Each row below holds a small network's activations on one input, seen along a few directions.
In each table, some parts of the input vary, and every possible input appears once, in random order.
Descriptions start from the smaller parts, as in this example, which fits no table here: one of 4 places along a line, together with either a single point or one of 11 places along a line or (one of 2 separate values, together with one of 8 places around a ring).
Shared parts are said once, and a part with two or three values counts as separate values.
(in the rows, 128 means zero)

Other details of the inputs shift rows strongly along two fixed directions, in all tables alike. That doesn't count.

A family of inputs:
R1: [123 121 154 120 119 121 131 119 114 122 129 135 125 108 133 147 131]
R2: [152 129 107 126 129  99 132 149 150 153 126 119 125 148 120 114 141]
R3: [104 164  27 204 164 250 158 139 131 107  83 106 172 208 134  80  61]
R4: [121 125 153 124 123 127 127 122 117 124 132 133 130 102 132 136 130]
R5: [119 124 146 124 124 128 133 120 112 120 127 134 128 112 135 145 125]
R6: [150 130 107 128 128 102 131 146 151 152 124 119 125 149 121 113 140]
R7: [120 123 151 126 124 129 128 120 117 122 129 133 128 105 132 140 129]
R8: [112 129 123 126 134 150 115 114 125 107 136 132 127 134 129 135 119]
R9: [121 124 151 126 123 128 127 122 115 122 129 135 126 104 132 139 130]
R10: [116 124 137 130 124 145 131 118 117 118 125 133 129 115 133 142 123]
R11: [117 133 131 123 133 143 115 113 122 111 143 130 126 126 128 128 122]
R12: [116 128 141 133 126 144 130 117 116 118 130 132 131 109 133 133 122]
R13: [154 126 119 122 126  89 125 150 152 157 127 120 122 138 118 108 148]
R14: [121 126 150 127 123 130 129 122 115 122 132 134 128 103 133 135 129]
R15: [150 125 116 136 123 108 144 156 147 154 106 119 131 134 128 113 138]
R16: [119 131 135 120 131 135 113 114 123 112 145 132 125 120 125 131 125]
R17: [153 126 112 122 126  98 127 151 154 153 123 120 122 145 120 111 144]
R18: [153 128 117 122 125  90 130 148 152 155 125 120 122 145 121 115 145]
R19: [118 129 129 122 131 140 117 114 121 112 141 133 126 133 130 138 123]
R20: [114 132 123 123 135 146 119 112 117 109 139 131 126 138 131 136 118]
R21: [155 126 118 123 122  92 127 150 147 158 125 122 124 150 107 112 138]
R22: [119 132 136 118 132 134 114 115 124 113 143 133 127 121 127 129 126]
R23: [117 130 129 120 134 139 119 114 120 110 140 133 127 134 129 138 122]
R24: [122 121 149 124 120 127 131 119 112 123 130 134 125 111 135 146 128]
R25: [147 126 111 139 125 109 149 152 141 157 110 118 132 138 128 115 135]
R26: [116 129 134 121 134 139 113 111 124 110 141 132 126 125 126 133 124]
R27: [149 130 108 124 129 104 128 147 154 149 120 121 124 148 121 110 140]
R28: [152 124 120 135 120  97 147 153 144 161 111 119 128 131 126 118 141]
R29: [118 123 143 126 125 134 134 119 110 120 129 135 127 115 136 144 124]
R30: [117 123 146 131 125 136 129 118 116 120 130 134 129 108 132 138 127]
R31: [113 131 126 128 136 150 115 112 123 105 140 131 128 130 127 130 119]
R32: [119 122 145 124 121 134 128 121 115 121 126 135 125 111 134 144 127]
Description of these inputs: one of 2 separate values, together with either a single point or (one of 3 separate values, together with one of 5 places along a line).
The inputs of R9 and R13 match in every part but the choice among 2 separate values. If R29 is changed in the same way as R9 into R13, which row does it become?
Answer: R20
Change only the choice among 2 separate values in R25. List by row number the other rows that result.
Answer: R2

A family of inputs:
R33: [131 127 133 133 126 125 133 133 132 134 122 125 130 112 133 122 135]
R34: [132 125 131 129 123 121 138 134 123 137 121 128 128 129 129 133 128]
R35: [130 127 130 133 127 125 134 134 134 134 122 126 131 112 136 124 134]
R36: [132 124 119 123 129 122 128 129 133 130 129 128 123 139 131 135 133]
R37: [131 123 129 128 124 122 138 134 127 134 119 128 127 126 135 138 131]
R38: [132 126 131 130 124 122 139 134 122 135 121 128 129 129 129 134 126]
R39: [ 92 151  77 163 152 226 128 104 112  86 120 124 151 180 124 118  72]
R40: [130 128 134 135 126 127 132 133 131 134 122 126 132 115 130 119 132]
R41: [132 133 126 122 131 121 118 128 134 128 138 126 126 129 124 118 133]
R42: [132 123 129 128 123 122 138 134 127 135 118 128 127 128 133 134 130]
R43: [132 129 135 134 126 122 133 134 129 135 126 126 132 113 128 121 131]
R44: [131 131 123 122 133 122 120 129 139 126 135 126 124 127 130 122 137]
R45: [131 133 129 126 127 126 112 129 132 129 136 127 128 134 109 114 124]
R46: [132 124 122 122 127 120 128 128 132 130 129 128 122 139 128 134 132]
R47: [131 127 136 133 126 120 133 133 129 136 125 126 131 113 128 121 133]
R48: [131 125 131 130 123 123 137 134 125 134 118 129 129 130 129 134 128]
R49: [132 125 126 122 126 119 126 127 131 131 130 129 123 139 124 133 131]
R50: [131 128 135 133 125 121 133 133 129 137 125 126 130 114 128 120 133]
R51: [131 125 130 130 125 122 138 134 123 135 120 128 129 130 128 133 126]
R52: [130 132 126 122 132 123 117 127 135 128 137 126 126 130 125 118 132]
R53: [131 132 125 123 131 124 117 128 138 127 134 127 126 131 125 117 133]
R54: [131 128 135 134 126 125 132 133 132 134 122 126 132 115 129 120 132]
R55: [129 128 130 135 127 126 134 133 132 132 121 126 131 113 133 122 133]
R56: [131 129 133 135 126 125 134 133 128 135 126 126 132 115 129 120 130]
R57: [132 123 130 128 124 123 138 134 126 133 118 128 128 127 133 135 129]
R58: [132 127 138 137 122 126 127 136 125 137 125 130 132 119 113 116 126]
R59: [132 125 131 129 123 123 137 134 125 136 118 129 128 130 129 133 129]
R60: [131 124 120 123 129 121 128 129 133 129 129 128 123 138 130 137 132]
R61: [133 126 130 130 123 122 139 135 123 136 121 128 129 130 129 133 127]
R62: [131 127 122 124 128 122 128 127 128 130 132 128 126 141 124 133 127]
R63: [131 130 125 122 132 122 118 129 139 126 135 126 125 128 128 120 136]
R64: [ 88 156  68 164 164 235 124 103 122  76 124 121 150 166 147 109  82]
R65: [132 126 124 122 127 119 127 128 129 132 131 128 124 140 124 133 130]
R66: [132 123 129 128 123 122 138 134 126 134 119 128 126 125 135 137 131]
R67: [131 131 127 122 131 120 117 129 138 128 135 128 126 129 124 119 134]
R68: [132 125 125 122 127 119 127 128 132 130 130 128 124 140 125 134 130]
R69: [131 125 135 131 120 126 134 135 120 137 121 131 130 134 113 129 122]
R70: [131 132 127 122 131 118 118 129 136 129 137 126 127 129 123 119 134]
R71: [ 66 116 224  78 120 154  77  45  61  47 192 168 109  55 134 202 119]
R72: [130 127 130 134 127 127 134 133 133 134 122 125 130 112 136 123 134]
R73: [132 124 122 122 128 119 128 128 133 130 129 128 123 139 128 134 131]
R74: [131 131 123 122 132 124 119 129 139 127 134 127 125 129 129 118 135]
R75: [131 126 124 123 128 120 127 127 129 131 131 128 125 140 124 133 128]
R76: [133 127 123 123 127 120 128 128 128 132 132 128 124 140 124 132 128]
Describe the family of inputs behind these rows.
Answer: one of 4 places along a line, together with either a single point or (one of 2 separate values, together with one of 5 places along a line)
The inputs of R68 and R54 match in every part but the place on the line of 4. If R76 is changed in the same way as R68 into R54, which row does it become?
Answer: R56
Change only the choice among 2 separate values in R59. List by row number the other rows that result.
Answer: R48
Change only the place on the line of 4 in R73. List by row number the other rows that result.
Answer: R55, R57, R63
List by row number the other rows that have the place on the line of 4 in common with R64.
Answer: R41, R44, R45, R52, R53, R63, R67, R70, R71, R74
